A small network was shown many inputs. Here are its activations along a few directions, one row for each input.
In each table, some parts of the input vary, and every possible input appears once, in random order.
Descriptions start from the smaller parts, as in this example, which fits no table here: one of 6 places along a line, together with either a single point or one of 9 places around a ring or (one of 3 separate values, together with one of 5 places around a ring).
Shared parts are said once, and a part with two or three values counts as separate values.
In the rows, 128 means zero.

Other details of the inputs vary at random and push rows far along two fixed directions, the same in every table; ignore that.

A family of inputs:
x1: [ 75 100 151  91 123 173  94 171  90 154  64 120]
x2: [133 158 138 158  53 133 159 152 147 165 141 192]
x3: [ 84  91 153 101 127 181  98 181  99 140  68 126]
x4: [132  89 115 138 177 105 119  74 151  86 135  96]
x5: [176  85 103 110 158 106 120  88 127  70 136  93]
x6: [ 98  81 129 143 133 215 116 166 116 142  76  69]
x7: [109  79  93 117 215 115  73 109 104 121 100  42]
x8: [ 98 103 172 114 150 175 123 171 103 159  46 120]
x9: [135 170 141 151  71 139 172 150 163 169 133 189]
x10: [105 128 143 140  92 164 132 173 110 133 113 149]
x11: [103  97 182 134 123 186  78 179 103 127  66 129]
x12: [135 175 139 152  50 149 141 155 159 151 150 186]
x13: [ 94  87 161 117 135 187 104 183  99 136  72 128]
x14: [120  85 142 104 230  95  72 131 112 104  84 109]
x15: [ 99 100 180 139 129 184  90 182 102 126  67 123]
x16: [141 122 133 132 197  68 106 110 118 119 115 133]
x17: [141 137 119 124 190 104  88 128 137  74 148 125]
x18: [169 104 125 134 185 132  84  99 115  99 186 102]
x19: [146 156  93 142 137  50 127 109 133 114 182 161]
x20: [139 173 147 165  71 135 179 143 146 171 128 185]
x21: [112  71 190  85 115 198 140 163 104 118  95  73]
x22: [173 172 134 169 152  59 121  98 156 116 162 165]
x23: [159 142 103 121  30 160 197 109 141 147 141 140]
x24: [132 110 112 116 187  75  94 121 119 114 136 136]
x25: [133 104  96 129 179  94 115  98 142 106 137  75]
x26: [148  71 177  89 197 123  81 117 113  63 130  53]
x27: [ 99 133 131 118  96 166 137 167 111 142 109 149]
x28: [121 163 128 153  59 125 173 150 139 176 138 183]
x29: [160 167 112 160 134  64 108 113 145  94 188 161]
x30: [155 155  95 141 143  64 129 115 149  99 186 168]
x31: [174 145 110 151 124  87 151  59 167  75 179 120]
x32: [138 107 128 141 186  71  97 129 125 100 132 137]
x33: [124 113  93 118 175  85 110  88 133 120 133  68]
x34: [130 110 118  92  66 176 158 115 105 144  95 100]
x35: [105 156 112 139  45 151 191  85 155 177 136 136]
x36: [119 182 131 131  67 126 169 134 147 195 126 180]
x37: [101 116 131 106  77 172 172 106 113 140  93  97]
x38: [108 179 116 136  46 127 163 142 119 175 147 171]
x39: [130 148 116 136  40 156 211 100 149 143 139 136]
x40: [142 148 148 106  41 145 205 126 146 161 169 131]
x41: [108 188 106 117  62 144 177 142 137 171 147 168]
x42: [126 116 120 115 176  59  82 109 110 127 125 133]
x43: [ 81 106 141  96 139 197 120 182  98 128  74 115]
x44: [135 131 129 113 200  62 106 105 121 138 110 124]
x45: [159 144 108 165 133  90 135  54 182  94 180 126]
x46: [142 158  92 123 143  44 124  96 136 145 174 162]
x47: [148  91 116 124 168 102 135  79 135  66 134  89]
x48: [116  70 155 115 136 230 113 159  82 141 114  94]
x49: [ 78  72 149 117 123 207 132 126 115 133  61  82]
x50: [132 131 131 122 193  61 101 100 109 133 112 126]
x51: [203 140  98 136 114  91 137  68 158  79 181 123]
x52: [142 169 107 184  56 178 161 133 171 164 156 127]
x53: [142 129 124 132 180  95  77 127 128  75 148 133]
x54: [109 122 145 127  95 165 126 172 129 142 108 157]
x55: [118  89 123 101 227 119  77 145 110  68 110 101]
x56: [170 159 121 151 163  52 144 105 164 129 158 165]
x57: [129 199 129 147  59 160 166 157 146 129 156 165]
x58: [151 172  92 134 149  68 145 118 147  89 186 152]
x59: [143 176  85 124 149  61 146 111 139 101 182 149]
x60: [115 145 100  96 185  77 108 117 105  98 139 110]
x61: [176 173 133 160 159  60 126 103 168 122 160 162]
x62: [ 73 107 144  92 126 181 103 172  79 142  69 115]
x63: [113 116 163  76  77 161 166 132 111 157 123  92]
x64: [168 155  97 166 135  85 130  84 181 103 186 109]
x65: [105 110 185 128 141 191  92 177 119 131  59 126]
x66: [135 107 122 125 179  66  87 119 119 113 128 140]
x67: [112 172 126 143  55 118 168 140 129 190 135 177]
x68: [135 155 110 125  57 168 174 114 115 198 184 145]
x69: [ 95  81 145 130 126 208 124 161 122 129  72  67]
x70: [ 90  85 122 133 132 209 118 161 108 154  71  66]
x71: [136  58 122  99 220 139  76 111  79 106 142  74]
x72: [136 174 139 157  57 150 148 151 151 159 151 185]
Description of these inputs: one of 4 places along a line, together with either one of 2 separate values or one of 5 places along a line or one of 11 places along a line.
- Changing only the place on the line of 4 turns x41 into x17. The same change can be made to x67. Which row results? => x15
- Changing only the place on the line of 4 turns x36 into x14. The same change can be made to x35. Which row results? => x49
- Which other rows does x18 become when the place on the line of 4 takes its other values? List them by row number. => x48, x68, x71
- Which other rows does x48 become when the choice among 2 separate values takes its other values? List them by row number. => x21
- Which other rows does x22 become when the place on the line of 4 takes its other values? List them by row number. => x16, x20, x50
- Start at x6 and move only the place on the line of 5, one step at a time. The first step leads to x69. Which rows follow, in order? => x4, x47, x5
- Which other rows does x34 become when the place on the line of 5 takes its other values? List them by row number. => x7, x33, x35, x37
- Which other rows does x2 become when the place on the line of 11 takes its other values? List them by row number. => x9, x10, x13, x20, x30, x32, x54, x55, x56, x58

A family of inputs:
x73: [166 135 106 126 159  58 138  69 149  94 171 125]
x74: [174 141 101 148 154  55 135  72 165  93 188 125]
x75: [125 135 142 148  67 197 157 146 135 148 110 120]
x76: [156 173 122 148 109  70 148 108 165 130 169 175]
x77: [134 129 137 130  96 140 153 116 146 127 132 125]
x78: [129 143 129 159  58 197 164 140 151 160 132 134]
x79: [153 160  92 138 160  34 120  88 139 129 182 160]
x80: [114  75 139  98 219  97  71 135  90 103  88 100]
x81: [127 156 134 126  31 172 195 130 144 174 131 150]
x82: [140  86 129  93 242  82  44 138  91  52 141 104]
x83: [166 161 107 128 157  31 127  91 149 117 173 160]
x84: [ 82  75 150  98 125 205 110 151  83 144  63  79]
x85: [119 101 130 109 126 143 138 124 111 135 112 105]
x86: [118 172 152 140  44 162 181 152 140 172 119 182]
x87: [128 173 141 166  48 167 165 158 150 168 130 175]
x88: [136 141  95 127 137 100 141 100 138 138 163 111]
x89: [120  80 154 119 216 111  61 139 108  83  87  97]
x90: [105 179 126 143  53 163 175 162 134 198 132 168]
x91: [ 70  99 147 114 141 191  96 184  90 137  48 112]
x92: [105  77 153 133 192 166  63 161 105 108  74 101]
x93: [177 150  88 121 139  65 132  90 145  82 223 138]
x94: [ 73  74 141 103 144 211 103 163  88 123  48  70]
- Changing only one part turns x94 into x91. The same change can be made to x77. Which row results? => x76
- What do these inputs look like to the network? => one of 2 separate values, together with either a single point or one of 10 places along a line
